These are the activations of a small neural network, seen along a few directions. Each row is one input.
In each table, some parts of the input vary, and every possible input appears once, in random order.
Descriptions start from the smaller parts, as in this example, which fits no table here: ring(5) and (point or (values(2) and line(4)) or ring(9)).
Shared parts are said once, and a part with two or three values counts as separate values.

Other details of the inputs shift rows strongly along two fixed directions, in all tables alike. That doesn't count.
These rows show it; all are for the same input, with only those details redrawn:
-.03  .10  .05  -.04  -.13  .12  -.09  -.01  -.08  .00  .07
-.21  .13  -.68  -.28  .52  .06  .83  .86  -.49  .53  .04
-.09  -.27  .29  .04  .35  -.10  .10  .17  .29  -.28  -.04
-.09  -.27  .29  .04  .34  -.10  .10  .17  .29  -.28  -.04

Table:
r1: .05  .10  -.06  .01  -.09  -.07  -.10  -.16  -.03  .12  -.08
r2: .10  .11  -.10  -.01  -.16  -.11  -.02  -.20  .04  .13  -.09
r3: .09  .10  -.09  -.05  -.10  .07  -.14  -.05  .01  .01  .02
r4: .17  .17  -.14  -.06  -.20  -.05  .03  -.14  .08  -.03  -.03
r5: -.03  .10  .05  -.04  -.13  .12  -.09  -.01  -.08  .00  .07
r6: .18  .03  -.16  .07  -.20  -.07  .05  -.21  -.02  .02  -.04
r7: .13  .03  -.13  .09  -.13  -.03  -.03  -.17  -.10  .01  -.03
r8: -.02  -.03  .03  .08  -.13  .10  -.07  -.08  -.19  .04  .07
r9: .11  -.03  -.11  .08  -.10  .06  -.12  -.12  -.10  .06  .02
r10: -.08  .06  .01  .01  -.11  .00  -.14  -.09  -.06  .15  .00
r11: .03  .04  -.05  .00  -.06  .01  -.19  -.10  -.03  .17  -.03
r12: -.10  .04  .09  .00  -.09  .06  -.14  -.07  -.12  .15  .02
r13: .00  -.02  -.05  .09  -.15  .04  -.07  -.11  -.13  .04  .05
r14: -.07  -.22  .17  .03  .29  -.13  .10  .14  .30  -.25  -.04
r15: .05  -.21  .14  .05  .35  -.23  .14  .07  .38  -.32  -.13
Question: The inputs of r2 and r12 match in every part but one. If r4 is changed in the same way as r2 into r12, which row does it become?
Answer: r5
Question: What do these inputs look like to the network?
Answer: values(3) and line(5)

Table:
r16: -.03  -.25  .53  .02  .11  .10  .00  -.02  .15  -.51  .07
r17: -.15  -.27  .36  .06  .38  -.21  -.21  .07  .41  -.42  -.03
r18: .09  .18  -.35  -.22  .29  -.27  .38  .25  -.02  .25  -.22
r19: -.05  .27  .37  -.02  -.40  .11  -.55  -.22  .15  -.09  -.02
r20: .18  -.34  .12  .06  .20  -.29  .03  -.12  .38  -.08  -.18
r21: .01  -.31  .40  .25  .24  -.14  -.10  -.25  .15  -.21  -.11
r22: .25  .20  -.50  .02  -.46  .19  -.08  -.19  -.18  .15  .11
r23: .15  -.08  .01  .05  .19  -.18  .07  -.01  .46  -.44  -.12
r24: .05  .27  -.12  -.21  -.42  .42  -.16  -.03  -.29  .25  .26
r25: -.15  .35  -.09  -.03  -.70  -.01  .02  -.35  -.13  .24  .16
r26: -.15  .25  -.25  -.37  .37  .13  .49  .65  -.13  .12  .10
r27: -.05  .13  -.28  .00  -.35  .22  -.33  -.08  -.37  .31  .22
r28: -.17  -.28  .44  .14  .19  -.03  .01  .10  .12  -.25  -.10
r29: -.08  .12  -.11  -.09  .26  -.08  .04  .01  .00  .21  -.12
r30: .10  -.05  -.54  .05  .27  -.02  .65  .40  -.25  .02  .00
r31: -.03  .22  -.02  -.04  -.56  .31  -.41  -.17  -.24  .35  .09
r32: -.06  -.27  -.01  .09  .37  -.10  .07  .04  .14  .19  -.08
r33: .27  -.04  .35  .20  -.37  -.13  -.36  -.58  .10  -.27  -.11
r34: -.21  -.11  -.32  .03  .40  .00  .42  .51  -.45  .18  .08
Question: What do these inputs look like to the network?
Answer: point or (values(3) and line(6))

Table:
r35: .01  .51  -.71  -.33  -.16  .25  .14  .29  -.62  .42  .10
r36: -.35  -.14  -.13  -.05  .46  -.13  .36  .47  -.10  .31  .06
r37: .13  .02  .04  .12  -.18  -.16  -.17  -.34  .06  .23  -.15
r38: .05  .27  .04  .06  -.42  .14  -.14  -.31  -.09  -.25  .07
r39: .10  .03  .16  .03  -.01  .22  -.28  -.12  -.10  -.05  .05
r40: -.09  -.36  .25  .09  .38  -.08  .30  .13  .05  -.27  .00
r41: -.09  -.17  .21  -.16  .28  -.22  .22  .21  .42  -.08  -.10
r42: .13  -.12  -.13  .18  -.18  -.10  .01  -.36  .02  -.09  -.12
r43: -.06  .21  -.42  -.08  -.15  .31  -.10  .24  -.46  .45  .19
r44: -.14  -.36  .19  .17  .18  -.04  .13  .08  .11  -.20  .17
r45: .13  -.23  -.40  .07  .46  -.17  .32  .35  .06  .18  -.28
r46: .14  .16  -.08  -.12  -.17  .17  -.17  -.04  .20  -.10  .01
r47: -.05  .19  .31  .00  -.05  -.18  -.22  -.15  .15  -.18  -.02
r48: .19  .21  .17  -.02  -.66  .11  -.32  -.41  .13  -.27  .11
r49: -.10  -.22  .51  .04  .21  -.11  -.09  -.03  .16  -.10  -.08
Question: The inputs of r36 and r43 match in every part but one. If r47 is changed in the same way as r36 into r43, which row does it become?
Answer: r35
Question: What do these inputs look like to the network?
Answer: values(3) and (point or line(4))
Question: List by row number the other rows that have the values(3) part in common with r42.
Answer: r38, r40, r44, r48

Table:
r50: -.11  .06  -.27  -.08  .17  -.18  .30  .16  -.11  .36  -.08
r51: -.15  .00  .09  .03  .01  .05  -.21  -.02  -.11  .06  .05
r52: .03  .23  -.25  -.11  .17  -.15  .40  .20  -.16  .06  -.16
r53: -.08  -.03  .15  .02  -.09  .06  -.07  -.04  -.07  .13  -.01
r54: -.04  .07  -.15  .03  -.12  -.09  .06  -.08  -.04  .08  .02
r55: .01  -.06  .08  .05  -.03  .12  -.13  .00  -.15  -.07  .08
r56: .15  .34  -.34  -.08  -.47  .10  -.02  -.19  -.41  .37  .05
r57: -.07  -.05  .09  .07  -.14  .12  -.02  -.01  -.07  -.03  .07
r58: .13  -.03  -.08  .08  -.18  -.03  .07  -.13  -.01  -.12  .03
r59: .00  .15  .21  -.10  -.26  .10  -.35  -.14  .14  -.03  .03
r60: .11  -.03  .06  .16  -.32  .01  -.17  -.33  .05  -.10  .00
r61: .02  .03  .26  .02  -.28  .08  -.22  -.21  -.03  -.07  .06
r62: .08  .02  -.35  -.06  .27  .01  .23  .20  -.14  .17  -.01
r63: .19  .08  .00  .03  -.18  .04  -.42  -.24  .14  -.09  -.03
r64: .18  .28  -.42  -.01  -.39  .17  -.12  -.16  -.49  .29  .08
r65: -.27  -.13  .08  -.06  .38  -.15  .27  .30  .06  .14  -.04
r66: -.14  -.29  .03  .07  .44  -.01  .20  .34  -.05  .03  -.04
r67: .06  -.37  .80  .19  .07  -.05  -.69  -.33  .71  -.71  -.05
r68: -.26  -.16  .03  -.01  .33  -.10  .32  .32  .06  -.02  .04
r69: .02  -.07  -.14  -.12  .35  -.19  .27  .27  .25  .08  -.13
r70: -.04  .15  -.08  -.12  -.13  .14  -.03  .15  .01  -.03  .10
r71: .16  .12  .00  .00  -.32  .02  -.26  -.24  .21  -.17  .02
r72: .17  .10  .05  .05  -.33  .06  -.21  -.36  .12  -.19  .06
r73: -.10  -.21  -.13  .06  .45  -.22  .21  .20  .06  .08  -.10
r74: .01  .11  .26  -.06  -.22  .13  -.26  -.23  .06  -.05  .07
r75: -.13  .04  .11  -.09  .38  -.13  .37  .35  .00  -.17  -.12
r76: -.11  -.13  .01  -.07  .34  .02  .35  .34  .10  -.14  .07
r77: .13  -.38  .62  .16  .18  -.26  -.23  -.38  .73  -.53  -.15
r78: .02  .34  -.25  -.08  -.55  .30  -.05  -.07  -.50  .19  .22
r79: .12  .25  -.40  .03  -.37  .18  -.17  -.18  -.48  .40  .03
r80: -.03  -.23  -.07  .05  .35  -.21  .35  .18  .09  .14  -.16
r81: -.08  -.17  .00  -.04  .48  .04  .20  .34  .03  -.06  .02
Question: What do these inputs look like to the network?
Answer: values(2) and (point or (values(3) and line(5)))
Question: The inputs of r66 and r79 match in every part but the values(2) part. If r59 is changed in the same way as r66 into r79, which row does it become?
Answer: r69
Question: Start at r73 and move only the line(5) part, one step at a time. The first step leads to r79. Which rows follow, in order?
Answer: r64, r62, r63
Question: Which other rows does r50 become when the values(3) part takes its other values? List them by row number.
Answer: r54, r73
